These are the activations of a small network on made-up records, seen along a few directions, one row for each record.
Each row is followed by the record's values for the fields Til, Zoz, Farim, Tebu, Vil, Lado.
Not every record has every field; a missing one is written absent.
The largest differences between rows may come from other fields.
In the rows, 500 means zero.
Strong random noise was added to every row along 6 fixed directions; ignore it. To show where, here is one row again and again, with new noise each time:
[470 467 519 615 486 404 518 542 544 481 617 481 430 609 428 554 551 593
 540 529 479 530 559 567 393]
[476 464 474 507 531 521 490 565 455 487 716 421 559 478 543 562 538 482
 418 539 499 415 569 534 409]
[383 488 373 639 374 465 374 525 589 480 569 503 561 687 556 598 605 499
 530 490 412 415 608 573 469]
[390 411 441 568 546 377 480 530 460 492 546 416 309 595 515 743 566 585
 417 469 453 459 606 434 592]
[527 394 545 546 574 368 461 694 505 550 634 512 406 536 481 542 497 551
 530 545 516 420 543 555 336]
[286 581 454 667 408 512 502 324 583 424 734 337 505 565 578 630 589 445
 275 424 545 432 678 543 521]
[543 514 368 423 482 736 474 579 316 452 633 378 695 431 563 630 618 469
 414 590 426 387 576 358 551]
[525 627 610 663 428 581 559 511 536 467 656 393 453 490 413 516 578 523
 408 532 631 456 639 417 403]

[484 337 355 315 578 465 657 450 327 399 440 546 495 489 434 602 507 667
 570 540 208 686 382 561 630]
{Til: c2, Zoz: z1, Farim: m1, Tebu: d2, Vil: b8, Lado: f2}
[464 382 284 448 505 478 436 517 384 488 359 542 535 616 549 643 566 581
 604 516 291 542 466 474 618]
{Til: absent, Zoz: absent, Farim: absent, Tebu: absent, Vil: b7, Lado: f2}
[457 491 500 523 489 429 434 534 588 509 479 598 537 538 544 416 469 459
 542 458 477 475 495 595 468]
{Til: c2, Zoz: z1, Farim: m1, Tebu: d2, Vil: absent, Lado: absent}
[499 466 469 418 528 567 452 597 471 530 502 502 560 422 533 484 488 482
 458 539 497 406 471 435 494]
{Til: c1, Zoz: z3, Farim: m1, Tebu: d1, Vil: b1, Lado: f2}
[443 645 667 714 452 351 531 366 745 545 594 497 334 566 483 412 467 492
 422 390 686 498 531 438 436]
{Til: c2, Zoz: z1, Farim: m1, Tebu: d2, Vil: b2, Lado: f2}
[490 379 521 461 613 379 463 564 534 545 546 537 405 453 584 483 427 463
 432 463 559 357 477 532 458]
{Til: absent, Zoz: absent, Farim: absent, Tebu: absent, Vil: b4, Lado: f4}
[431 355 477 340 736 449 576 479 351 517 726 356 461 343 588 653 470 545
 263 501 506 456 440 437 534]
{Til: c1, Zoz: z3, Farim: m1, Tebu: d1, Vil: b7, Lado: f3}
[490 514 542 618 429 436 353 589 617 565 417 577 493 589 505 397 450 423
 592 471 558 406 561 598 411]
{Til: absent, Zoz: absent, Farim: absent, Tebu: absent, Vil: absent, Lado: absent}
[590 545 387 412 420 660 288 611 416 518 320 582 731 500 547 447 497 381
 675 554 417 493 480 498 552]
{Til: c3, Zoz: z3, Farim: m2, Tebu: d2, Vil: b6, Lado: f2}
[406 536 339 512 362 593 419 370 498 450 438 478 713 606 529 516 541 421
 546 509 320 598 487 635 624]
{Til: absent, Zoz: absent, Farim: absent, Tebu: absent, Vil: b6, Lado: f2}
[354 341 413 506 567 254 400 438 588 542 534 535 387 674 621 637 519 563
 499 428 434 507 469 480 587]
{Til: c1, Zoz: z3, Farim: m1, Tebu: d1, Vil: b2, Lado: f4}
[658 426 637 466 617 458 534 696 444 567 488 550 376 395 378 389 429 575
 547 572 579 490 449 532 323]
{Til: absent, Zoz: absent, Farim: absent, Tebu: absent, Vil: b7, Lado: f2}
[413 591 515 622 375 612 547 404 561 451 468 466 438 501 486 523 549 467
 372 415 533 488 642 523 553]
{Til: absent, Zoz: absent, Farim: absent, Tebu: absent, Vil: b1, Lado: f2}
[394 576 549 594 455 504 587 380 590 428 584 415 473 501 488 470 507 437
 372 438 569 531 597 613 482]
{Til: c2, Zoz: z2, Farim: absent, Tebu: absent, Vil: absent, Lado: absent}
[465 363 421 426 606 320 473 456 504 526 578 557 572 620 560 456 418 540
 622 505 382 603 339 643 443]
{Til: absent, Zoz: absent, Farim: absent, Tebu: absent, Vil: b2, Lado: f2}
[560 542 429 348 536 583 542 422 370 475 505 469 652 422 524 465 516 547
 539 560 427 559 368 353 632]
{Til: c2, Zoz: z1, Farim: m1, Tebu: d2, Vil: b2, Lado: f3}
[631 507 594 566 430 525 540 664 526 529 394 589 384 530 367 517 530 623
 652 593 523 479 544 430 371]
{Til: c1, Zoz: z3, Farim: m2, Tebu: d1, Vil: b8, Lado: f3}
[475 476 252 409 441 684 513 456 385 390 547 508 800 552 525 580 601 541
 550 588 225 628 468 606 570]
{Til: c1, Zoz: z4, Farim: m1, Tebu: d1, Vil: b1, Lado: f2}
[544 521 500 423 511 590 464 469 361 481 395 452 585 458 481 480 455 454
 534 519 471 648 496 536 591]
{Til: absent, Zoz: absent, Farim: absent, Tebu: absent, Vil: b6, Lado: f2}
[435 582 490 531 466 579 443 422 390 450 486 395 494 513 510 646 543 472
 404 467 500 539 597 481 632]
{Til: c1, Zoz: z3, Farim: m2, Tebu: d1, Vil: b6, Lado: f2}
[516 519 470 470 493 642 639 460 410 420 418 467 326 379 485 684 569 563
 377 483 497 448 620 304 704]
{Til: c3, Zoz: z3, Farim: m2, Tebu: d2, Vil: b8, Lado: f4}
[493 473 365 506 454 540 454 500 515 492 456 544 548 603 577 568 546 513
 510 479 391 445 482 436 563]
{Til: absent, Zoz: absent, Farim: absent, Tebu: absent, Vil: b4, Lado: f2}
[558 529 543 484 491 562 527 584 420 480 353 469 298 405 446 638 508 492
 389 459 583 422 586 306 612]
{Til: c3, Zoz: z3, Farim: m2, Tebu: d2, Vil: b8, Lado: f2}
[567 445 647 387 748 318 656 473 448 530 623 479 362 437 370 441 369 610
 532 533 581 645 358 499 364]
{Til: c3, Zoz: z3, Farim: m2, Tebu: d1, Vil: b4, Lado: f2}
[559 459 432 447 544 516 529 560 400 474 466 498 516 488 469 572 546 572
 562 541 427 524 458 368 585]
{Til: c2, Zoz: z1, Farim: m1, Tebu: d2, Vil: absent, Lado: absent}
[469 569 299 476 380 716 353 397 490 478 522 451 764 536 673 530 564 351
 425 480 431 414 546 440 632]
{Til: absent, Zoz: absent, Farim: absent, Tebu: absent, Vil: b2, Lado: f2}
[561 464 579 445 601 437 471 594 422 579 548 498 543 424 498 392 428 446
 549 533 547 504 435 604 380]
{Til: absent, Zoz: absent, Farim: absent, Tebu: absent, Vil: b5, Lado: f3}
[648 509 531 444 480 540 440 644 440 554 411 520 595 546 395 466 497 570
 688 591 475 596 434 440 470]
{Til: c1, Zoz: z3, Farim: m1, Tebu: d1, Vil: b6, Lado: f3}
[572 448 597 450 602 464 649 515 440 471 472 497 429 454 383 456 466 581
 552 546 484 635 449 538 474]
{Til: absent, Zoz: absent, Farim: absent, Tebu: absent, Vil: absent, Lado: absent}
[455 537 432 501 417 530 661 250 573 393 667 542 720 591 488 395 556 572
 563 521 425 673 372 638 438]
{Til: absent, Zoz: absent, Farim: absent, Tebu: absent, Vil: b4, Lado: f4}
[409 356 347 413 580 416 428 503 418 489 504 486 557 580 575 648 523 527
 508 489 332 517 480 531 607]
{Til: c1, Zoz: z3, Farim: m1, Tebu: d1, Vil: absent, Lado: absent}
[600 372 430 481 564 420 486 708 461 576 440 637 444 586 465 558 548 619
 633 582 414 472 397 434 448]
{Til: absent, Zoz: absent, Farim: absent, Tebu: absent, Vil: b7, Lado: f2}
[475 484 512 561 435 446 457 502 526 494 292 558 390 612 429 514 509 536
 586 444 448 555 533 531 587]
{Til: absent, Zoz: absent, Farim: absent, Tebu: absent, Vil: absent, Lado: absent}
[471 386 413 404 564 467 500 490 488 491 517 547 483 480 625 530 484 526
 462 471 456 433 407 474 548]
{Til: absent, Zoz: absent, Farim: absent, Tebu: absent, Vil: b4, Lado: f2}
[350 629 446 657 330 468 398 393 622 514 464 494 491 666 535 573 584 457
 507 471 483 482 579 465 597]
{Til: c2, Zoz: z3, Farim: m2, Tebu: d1, Vil: b6, Lado: f3}
[559 619 717 531 539 577 693 370 513 446 698 391 535 358 361 371 485 520
 385 523 664 616 486 466 385]
{Til: c1, Zoz: z3, Farim: m1, Tebu: d1, Vil: absent, Lado: absent}
[436 578 467 578 428 539 407 524 624 503 549 492 555 501 596 486 531 349
 445 452 595 318 574 477 465]
{Til: c3, Zoz: z3, Farim: m2, Tebu: d2, Vil: absent, Lado: absent}
[431 467 572 556 504 386 584 519 648 485 525 619 279 485 498 487 461 529
 444 430 595 397 516 575 425]
{Til: c3, Zoz: z3, Farim: m2, Tebu: d2, Vil: b8, Lado: f4}
[402 476 385 496 442 524 601 411 534 385 366 527 385 532 500 653 566 586
 491 460 388 516 531 457 695]
{Til: c3, Zoz: z3, Farim: m2, Tebu: d2, Vil: b8, Lado: f3}
[396 563 377 426 438 630 488 335 482 441 434 402 595 458 631 554 536 414
 345 461 459 447 554 455 713]
{Til: absent, Zoz: absent, Farim: absent, Tebu: absent, Vil: b4, Lado: f3}
[408 702 556 713 363 539 419 314 551 480 396 372 465 576 423 494 528 429
 420 425 614 600 646 523 592]
{Til: absent, Zoz: absent, Farim: absent, Tebu: absent, Vil: b5, Lado: f2}

Which values does each new row have?
[467 522 604 619 478 401 555 460 675 521 673 532 509 512 473 362 467 512
 490 481 617 487 450 663 273]
{Til: absent, Zoz: absent, Farim: absent, Tebu: absent, Vil: b7, Lado: f3}
[465 561 477 554 412 503 413 455 488 524 327 467 500 604 489 579 518 491
 548 456 492 553 542 446 669]
{Til: absent, Zoz: absent, Farim: absent, Tebu: absent, Vil: b6, Lado: f3}
[356 392 466 529 608 319 420 545 519 543 634 494 368 479 619 607 435 401
 349 415 515 398 579 698 424]
{Til: c3, Zoz: z3, Farim: m2, Tebu: d2, Vil: b1, Lado: f2}
[433 584 465 559 390 607 538 362 487 419 338 445 443 535 489 593 588 511
 435 423 470 533 563 356 728]
{Til: absent, Zoz: absent, Farim: absent, Tebu: absent, Vil: absent, Lado: absent}
[488 412 464 400 589 453 543 476 460 493 625 529 601 457 550 436 450 515
 548 504 435 561 406 566 449]
{Til: c2, Zoz: z1, Farim: m1, Tebu: d2, Vil: absent, Lado: absent}
[526 358 386 295 590 551 561 495 330 435 458 525 647 469 512 502 490 542
 603 571 304 632 363 562 575]
{Til: absent, Zoz: absent, Farim: absent, Tebu: absent, Vil: absent, Lado: absent}
[373 575 574 562 453 539 695 241 534 373 640 412 486 415 457 454 464 448
 289 447 553 591 563 678 462]
{Til: absent, Zoz: absent, Farim: absent, Tebu: absent, Vil: b8, Lado: f2}
[533 516 706 607 496 423 551 554 598 526 566 538 361 412 420 364 386 440
 415 482 675 434 551 641 278]
{Til: absent, Zoz: absent, Farim: absent, Tebu: absent, Vil: b8, Lado: f2}
[441 371 400 415 594 493 467 540 347 504 314 457 314 462 528 714 486 527
 391 478 415 502 568 432 741]
{Til: absent, Zoz: absent, Farim: absent, Tebu: absent, Vil: b1, Lado: f2}
[606 526 599 374 538 657 533 586 410 526 483 481 587 314 522 369 424 433
 497 553 551 476 448 489 470]
{Til: absent, Zoz: absent, Farim: absent, Tebu: absent, Vil: b6, Lado: f3}
[537 486 567 564 477 435 398 610 538 567 349 559 415 568 440 444 446 483
 595 472 529 467 550 540 472]
{Til: absent, Zoz: absent, Farim: absent, Tebu: absent, Vil: absent, Lado: absent}
[432 676 459 720 300 610 555 321 629 446 587 414 572 591 447 523 635 511
 423 475 520 515 603 511 484]
{Til: absent, Zoz: absent, Farim: absent, Tebu: absent, Vil: b7, Lado: f3}
[441 517 659 595 524 358 623 446 660 476 624 543 360 548 408 384 460 554
 541 486 601 599 484 641 308]
{Til: c3, Zoz: z3, Farim: m2, Tebu: d1, Vil: absent, Lado: absent}
[520 586 678 708 332 493 601 512 753 469 383 625 308 534 381 381 519 536
 515 457 645 468 611 543 399]
{Til: absent, Zoz: absent, Farim: absent, Tebu: absent, Vil: b8, Lado: f4}
[597 411 400 428 541 496 350 631 385 538 503 552 772 552 472 379 461 457
 726 634 343 610 404 752 336]
{Til: absent, Zoz: absent, Farim: absent, Tebu: absent, Vil: b5, Lado: f2}
[467 497 557 474 581 355 589 395 595 495 776 510 572 497 533 318 410 489
 509 496 583 596 341 600 316]
{Til: c2, Zoz: z1, Farim: m1, Tebu: d2, Vil: b2, Lado: f2}
[468 526 534 566 451 447 553 398 638 454 422 517 452 554 481 456 498 541
 523 475 504 554 500 563 510]
{Til: absent, Zoz: absent, Farim: absent, Tebu: absent, Vil: b4, Lado: f3}
[679 475 530 351 586 572 626 530 380 491 562 540 643 431 407 345 455 601
 635 639 508 590 333 460 410]
{Til: absent, Zoz: absent, Farim: absent, Tebu: absent, Vil: b4, Lado: f4}
[599 597 551 459 544 627 521 480 448 531 673 423 639 376 540 419 480 389
 370 563 648 416 463 374 471]
{Til: absent, Zoz: absent, Farim: absent, Tebu: absent, Vil: b2, Lado: f4}
[435 460 484 530 497 457 444 514 560 517 538 519 531 504 596 485 484 409
 464 455 519 385 521 571 473]
{Til: absent, Zoz: absent, Farim: absent, Tebu: absent, Vil: absent, Lado: absent}
